A small network was shown many inputs. Here are its activations along a few directions, one row for each input.
Each table varies a few parts of the input and shows all the possible inputs, shuffled.
A made-up example of a description, with smaller parts first: one of 6 places along a line, together with either a single point or one of 11 places along a line or (one of 3 separate values, together with one of 5 places around a ring).
Shared parts are said once, and a part with two or three values counts as separate values.

Other details of the inputs shift rows strongly along two fixed directions, in all tables alike. That doesn't count.

Rows:
R1: [ 1.12  1.57  0.85 -0.09 -3.98  1.48 -1.30 -2.35 -2.39  1.50  0.75]
R2: [ 2.70  4.87  1.00 -0.85 -4.70  4.48 -2.81 -2.79 -0.43 -0.16  1.14]
R3: [ 0.79  0.56 -2.18  0.24  2.81  1.77  1.19  0.18  0.89 -0.27 -0.10]
R4: [-0.70 -2.51  1.10 -0.94 -3.49 -2.59 -0.65  0.03 -0.09  1.51  0.53]
R5: [ 0.12  5.01 -1.93  1.75  3.73  4.20 -2.26 -1.29 -1.44 -1.19 -0.29]
R6: [ 0.76  0.31  1.81 -1.06 -7.30  0.36 -1.25 -0.05 -2.59  1.95  2.09]
R7: [ 2.65  3.45 -0.55  0.78  0.73  4.53 -1.25 -0.93 -2.12 -2.86 -2.00]
R8: [ 1.25  1.78 -0.92 -0.41  2.95  3.33 -0.38 -0.32 -0.95 -2.55 -1.23]
R9: [-2.27 -1.80 -0.28  0.74  2.94 -1.43  0.35  1.23  0.52  0.51  1.26]
R10: [-0.29 -1.26  3.14 -0.94 -2.88 -2.85 -0.70 -0.31  0.10  2.87  2.07]
R11: [-2.06 -3.90 -0.28 -1.13 -0.56 -4.44  0.09  2.86  1.20  0.78  0.83]
R12: [-0.37 -0.33 -1.20  1.54  6.15  0.58  1.04  0.32  0.51 -3.80 -2.67]
R13: [-3.85 -3.97 -0.23  0.39  2.05 -3.13  1.50  0.93  0.85  0.30  0.10]
R14: [ 0.90  3.37 -3.32  2.31  3.66  2.44  1.74 -0.95  0.07 -1.77 -2.34]
R15: [ 1.49  4.92 -1.69  1.43 -0.69  5.21 -2.23 -2.31 -3.35 -0.68  0.12]
R16: [ 2.93  4.55 -0.58  1.72 -0.91  4.11 -0.19 -1.47 -1.14 -1.37 -3.11]
R17: [-2.05 -2.96 -2.24  0.35  7.33 -2.26  3.19  1.17  3.14 -0.58 -0.90]
R18: [ 0.30 -4.02  2.91 -2.70 -8.47 -5.37 -0.56  0.73  0.01  2.81  1.96]
R19: [-0.40  0.49  1.34  0.13 -2.14 -0.01 -0.67 -1.43 -1.49  1.74  0.85]
R20: [-2.64 -4.31  3.15 -2.45 -0.70 -5.78  1.46  1.20  4.59  1.47  1.96]
R21: [ 1.91  3.32 -0.21 -0.45 -5.43  2.78 -2.60 -1.39 -3.03  0.26  0.71]
R22: [ 1.86 -3.42  2.80 -1.96 -6.44 -4.23  1.86  2.40  1.33  3.39  2.67]
R23: [-2.32 -3.14 -0.53 -0.42  7.90 -2.14  2.32  1.60  2.00 -2.42 -1.44]
R24: [-1.84 -2.58 -1.97  2.02  7.45 -1.04  2.11  2.95  3.79 -1.43 -2.96]
Description of these inputs: one of 2 separate values, together with either a single point or one of 5 places around a ring or one of 6 places along a line.
- The inputs of R14 and R22 match in every part but the choice among 2 separate values. If R4 is changed in the same way as R14 into R22, which row does it become? => R21
- Start at R18 and move only the place on the line of 6, one step at a time. The first step leads to R4. Which rows follow, in order? => R13, R1, R19, R10
- Which other rows does R9 become when the choice among 2 separate values takes its other values? List them by row number. => R19

Rows:
R25: [ 1.78 -1.23  5.43 -1.72 -6.99 -2.99 -1.22  0.17  2.21  2.46 -0.35]
R26: [ 3.06 -0.89  1.34 -1.99 -4.61 -1.99  3.23  1.07  3.43  3.60  4.03]
R27: [ 2.18 -2.70  3.38 -2.25  0.63 -2.68  2.80 -0.62  0.37  2.02  0.45]
R28: [-2.17 -4.20 -1.74  0.74  4.48 -2.15  0.47  4.76  0.33 -2.99 -1.10]
R29: [ 0.48 -2.61 -1.22 -1.47  8.24 -1.96  3.98 -1.21  1.93 -1.75 -0.51]
R30: [ 3.29 -1.29  4.18 -4.09 -3.84 -0.46  0.91  2.29  0.83 -1.59  3.77]
R31: [ 1.69  6.32 -0.19 -0.21  3.01  4.54 -0.62 -2.67  2.08 -2.07 -3.50]
R32: [ 0.18 -1.77  0.54 -3.52  3.01 -1.80  1.30 -0.44  5.76 -1.40 -1.08]
R33: [-0.74 -2.54  0.42  1.48  6.83 -1.08 -0.30  4.36  1.30 -2.35 -0.79]
R34: [-1.83 -4.22 -1.73  0.28  2.41 -3.34  3.23  0.49 -1.48 -1.49 -1.40]
R35: [ 1.25 -1.68  1.78  1.09 -7.94 -1.55  1.63  1.14  0.43  4.03  2.61]
R36: [-6.80 -5.50  1.54 -1.88  4.24 -1.94 -2.24  1.94  1.08  1.99  4.55]
R37: [-1.53 -1.43 -4.55  1.06 -1.47 -2.06  0.63  2.00 -0.01  2.20  0.12]
R38: [-3.01 -4.78 -0.16 -0.28 -2.79 -5.58 -0.45  1.35  2.51 -0.62 -1.68]
R39: [ 0.09  1.63 -2.45  3.11  9.06  1.83  1.03 -1.44 -1.97 -2.18 -4.49]
R40: [-3.19 -4.69 -3.35  0.12  2.51 -4.03  1.54  1.50 -1.53 -0.62 -1.96]
R41: [-2.63 -0.76  4.51 -2.94 -5.63 -2.51 -2.50 -3.60 -4.09  5.05  4.87]
R42: [ 2.70 -0.12  0.75  1.12 -3.58 -0.90  0.64  1.31  1.19  4.66  1.58]
R43: [ 2.03  6.19 -1.88  1.53  2.46  5.52  1.35 -1.23  0.81  0.41 -0.70]
R44: [ 1.76  5.12  1.09  1.20 -5.55  4.70 -1.92 -3.55 -1.33 -1.71 -3.42]
R45: [ 0.04 -1.23  2.56 -0.41  4.73 -0.76  1.18  4.08  1.69 -2.60  1.09]
R46: [ 2.72  3.96 -0.30  2.16 -1.27  4.72 -0.21 -3.24 -5.01 -0.94 -2.09]
R47: [ 2.18  2.01 -2.22 -0.44 -4.72  4.18 -4.11  0.27 -5.03 -1.48 -0.56]
R48: [ 0.61 -2.33 -2.47  0.81 -3.74 -1.96  1.55  1.81  1.10  2.87  1.47]
R49: [-6.18  6.08 -5.56  3.40  8.28  3.01 -1.53 -1.75 -0.45  0.12  1.40]
R50: [-0.94  5.72  1.21  0.87 -2.76  1.28 -6.09 -6.40 -1.18 -0.43  2.91]
R51: [ 0.77  2.56 -0.15  2.16  1.45  6.30 -1.59  0.91 -3.13 -3.01 -1.84]
R52: [ 2.22  4.39 -0.77  0.06 -6.46  3.68 -2.70 -3.32 -1.83 -2.20 -3.38]
- The inputs of R45 and R27 match in every part but one. If R28 is changed in the same way as R45 into R27, which row does it become? => R34
- What do these inputs look like to the network? => one of 4 separate values, together with either a single point or one of 6 places along a line
- Which other rows does R29 become when the choice among 4 separate values takes its other values? List them by row number. => R26, R30, R32
